A small network was shown many inputs. Here are its activations along a few directions, one row for each input.
In each table, some parts of the input vary, and every possible input appears once, in random order.
A made-up example of a description, with smaller parts first: ring(8) and (point or ring(11) or (values(3) and line(6))).
Shared parts are said once, and a part with two or three values counts as separate values.

Rows:
x1: [ 38.4 -10.7  -4.5 -14.8  11.4 -13.7  28.1  31.3 -13.4  12.8  10.0  48.0
  34.4 -20.2]
x2: [ 27.2 -26.0  13.3  15.0   9.1 -25.3  24.3  64.7  14.6 -10.3   4.4  22.1
  25.6 -26.2]
x3: [-40.7  25.8   9.2  -9.8 -20.6  15.4  51.4 -62.4 -45.2  33.0  52.8  19.4
  12.0  61.5]
x4: [ 41.6 -33.0   8.9  25.9  12.7 -17.8  32.5  47.7  -5.2  -8.0 -42.3  -4.6
  10.7 -18.8]
x5: [ 19.6  40.8  37.2 -14.4  21.9 -15.8 -23.9   4.1 -19.8  -4.0  22.1  -4.3
  37.1 -14.3]
x6: [ -6.0 -17.7 -46.4  -9.1 -18.9   9.4 -11.7   5.5  16.5   0.9  16.1  40.0
 -27.4  -3.0]
x7: [-40.3 -34.7   2.6  37.2 -22.2  30.3  61.4   9.5 -29.4  10.7  24.2  46.0
   9.6  37.2]
x8: [ 35.1  33.5  34.7  -3.9  24.2  -6.8 -14.3 -11.9 -38.6  -2.9 -24.4 -31.3
  20.9  -6.9]
x9: [  7.6  -5.2  44.7  11.7  22.0 -19.8  -2.0  46.6   0.8 -30.4   9.8 -11.2
  23.4 -42.5]
x10: [ -0.3  62.6 -17.0 -69.3   0.7 -24.5  -4.7 -34.2  -6.8  34.1  56.6  31.7
  12.0   9.7]
x11: [ 15.1  14.7  10.0   2.0  11.0   9.2 -38.1 -34.4 -12.2   7.3 -42.6 -56.7
   0.2  12.6]
x12: [  6.9 -27.5 -47.8   0.8 -14.0  27.4  -0.3 -21.9  25.3  16.3 -33.2  19.8
 -26.6  -0.3]
x13: [-17.9 -32.1 -30.9  21.1 -20.0  -1.5 -13.9  39.5  44.9 -24.7  10.5  13.5
 -33.7  -9.1]
x14: [-11.4  47.4 -39.4 -61.3 -23.7  -5.3 -24.0 -61.7   0.7  24.1  39.0  14.9
 -22.2  21.9]
x15: [  3.2  37.0 -39.1 -52.0 -18.5  14.0 -11.4 -89.1  10.9  37.9  -9.2  -5.0
 -23.3  26.0]
x16: [ 35.2 -38.7 -34.4   2.3   2.8  12.1  13.5  -8.5  -7.1  24.3 -52.9  -5.8
  -2.9   5.5]
x17: [  6.1  -4.4 -20.2 -18.6   4.5  -9.8   6.7  32.6   9.9  11.8  33.5  57.4
   4.6 -14.1]
x18: [-24.4   0.4  28.3   7.0  16.0 -15.2 -22.7  48.0  25.2 -33.5  33.5  -2.7
  -4.8 -35.7]
x19: [-71.3 -29.9  50.2  59.9 -12.4  20.1  29.0  25.8 -14.1 -36.9  19.4 -11.0
   2.4  21.2]
x20: [ 33.2  25.0 -27.6 -48.3  -0.7   0.1   4.4 -75.5 -21.4  43.3 -26.6 -31.9
   0.6  31.0]
x21: [ 33.5  55.6  -2.3 -64.2   8.0 -27.1  18.4 -35.2 -29.9  32.8  34.6  21.8
  41.7   3.1]
x22: [  0.4 -28.8  14.3  29.2  11.2   3.8 -16.4   8.1   7.0 -18.4 -56.5 -62.9
 -11.1 -16.6]
x23: [ 51.2  46.0  -4.2 -54.0  12.2 -16.7  29.0 -52.1 -47.5  32.3  -9.8  -6.2
  23.7  11.3]
x24: [-27.2 -18.4   0.5  27.9  -4.1  19.4 -29.7  -5.7  40.7 -28.0 -36.3 -38.0
 -33.8 -21.9]
x25: [-52.9 -48.8  18.3  64.2 -26.4  17.7  56.7  45.1  -1.6 -15.8  15.5  20.9
   3.9  33.8]
x26: [ 54.2 -19.2  -8.4  -4.5  15.5  -4.8  37.1  14.3 -32.3  14.0 -35.8  20.4
  18.6 -12.6]
x27: [-13.6  25.8  -2.7  -0.6  -4.7  23.7 -52.9 -48.5  21.1  -0.4 -23.9 -30.6
 -22.7   8.2]
x28: [-26.2  34.6  -2.8 -10.9  -8.1   6.0 -64.5 -21.6  12.0 -16.0  26.1 -11.8
 -22.7   5.3]
x29: [ -4.6 -20.2  -3.0  11.0   2.8 -20.3   3.9  66.4  38.5 -13.1  28.4  30.8
  -3.4 -20.1]
x30: [-13.3  47.1  21.4 -19.6  15.9 -12.4 -45.9   5.1   4.3  -5.4  44.9   4.9
   8.7  -6.9]
x31: [-56.6  12.9  46.2  36.1  -9.0  23.7   7.3 -20.5 -34.2  -7.9  35.0  -4.5
  12.4  47.7]
x32: [ 21.4 -11.1  40.8  22.7  24.5 -12.2   6.7  30.3 -18.9 -28.1 -37.8 -37.5
   8.4 -35.1]
x33: [ 21.3 -51.3 -18.4  32.8   0.1  -1.2   9.5  25.3  19.9   1.4 -60.1 -30.5
  -9.2  -1.1]
x34: [ -6.2 -40.7 -32.6  31.8 -15.8  14.9  -3.2  12.0  52.9  -8.4 -39.6  -5.7
 -32.4  -7.0]
x35: [-38.5 -10.7   1.3  16.8  -7.4   3.0 -40.6  21.4  32.3 -44.8  14.6 -19.7
 -34.8 -24.2]
What do these inputs look like to the network?
Answer: ring(5) and (point or ring(6))
Start at x17 and move only the ring(5) part, one step at a time. The first step leads to x29. Which rows follow, in order?
Answer: x18, x30, x10
Start at x23 and move only the ring(6) part, one step at a time. The first step leads to x21. Which rows follow, in order?
Answer: x10, x14, x15, x20

Rows:
x36: [ 45.9  21.3 -46.9 -45.8  -2.9  10.7  -9.8 -85.2  -8.9  46.7 -56.7 -28.1
 -12.5  20.3]
x37: [ 14.9 -45.1  26.3  41.7  15.0 -14.2  32.5  78.0  -0.4 -23.0 -12.8   8.9
  20.8 -26.6]
x38: [-29.1  53.0  -9.2 -37.1 -13.7  10.3 -29.2 -67.4  -6.4  16.8  35.5  -2.8
 -12.7  30.3]
x39: [-55.6 -35.0  15.5  55.2 -12.7  18.5 -19.3  36.3  33.7 -40.8   4.8 -12.8
 -26.9  -4.5]
x40: [ 10.1  29.9 -11.6 -41.9  -6.5  -4.5  39.6 -39.4 -37.6  39.0  34.1  37.2
  23.4  29.3]
x41: [-23.3 -23.5  21.6  37.8   6.5  -3.3 -35.1  50.5  37.8 -45.8  -7.8 -27.6
 -18.5 -33.7]
x42: [ 21.8 -64.5 -23.8  43.8  -2.5  17.9   1.2  15.6  25.6 -11.8 -89.1 -39.5
 -29.2 -14.0]
x43: [ 14.9 -28.8  30.8  35.4  23.6 -14.6 -12.2  72.6  14.9 -38.0 -19.5 -12.6
   8.5 -46.9]
x44: [-47.8 -50.7   2.5  56.2 -19.9  19.6  19.4  44.4  21.0 -23.7  11.3  20.3
 -15.6   9.4]
x45: [  3.5  64.1  -3.2 -53.5   4.8 -11.5 -45.1 -52.8  -0.6  11.6  23.6 -17.4
  -4.0   1.7]
x46: [ 40.5  41.2   0.9 -50.0  13.0 -20.8  20.9 -26.5 -39.3  33.9  19.2  19.4
  35.9   7.4]
x47: [-21.5  36.7 -22.1 -37.3 -19.9  12.1   8.7 -60.6 -20.3  34.4  42.9  29.9
  -1.3  43.4]
x48: [ 41.2  58.0   5.9 -55.7  20.9 -22.2 -22.9 -31.0 -22.8  18.9  12.2  -2.2
  23.5 -11.7]
x49: [-15.5 -56.6  13.4  51.3  -5.6   2.1  51.3  65.6   3.3 -18.3   2.3  27.1
   8.5  -4.4]
What do these inputs look like to the network?
Answer: values(2) and (point or ring(6))
The inputs of x39 and x38 match in every part but the values(2) part. If x42 is changed in the same way as x39 into x38, which row does it become?
Answer: x36
Start at x40 and move only the ring(6) part, one step at a time. The first step leads to x47. Which rows follow, in order?
Answer: x38, x45, x48, x46
Which other rows does x37 become when the values(2) part takes its other values? List them by row number.
Answer: x46
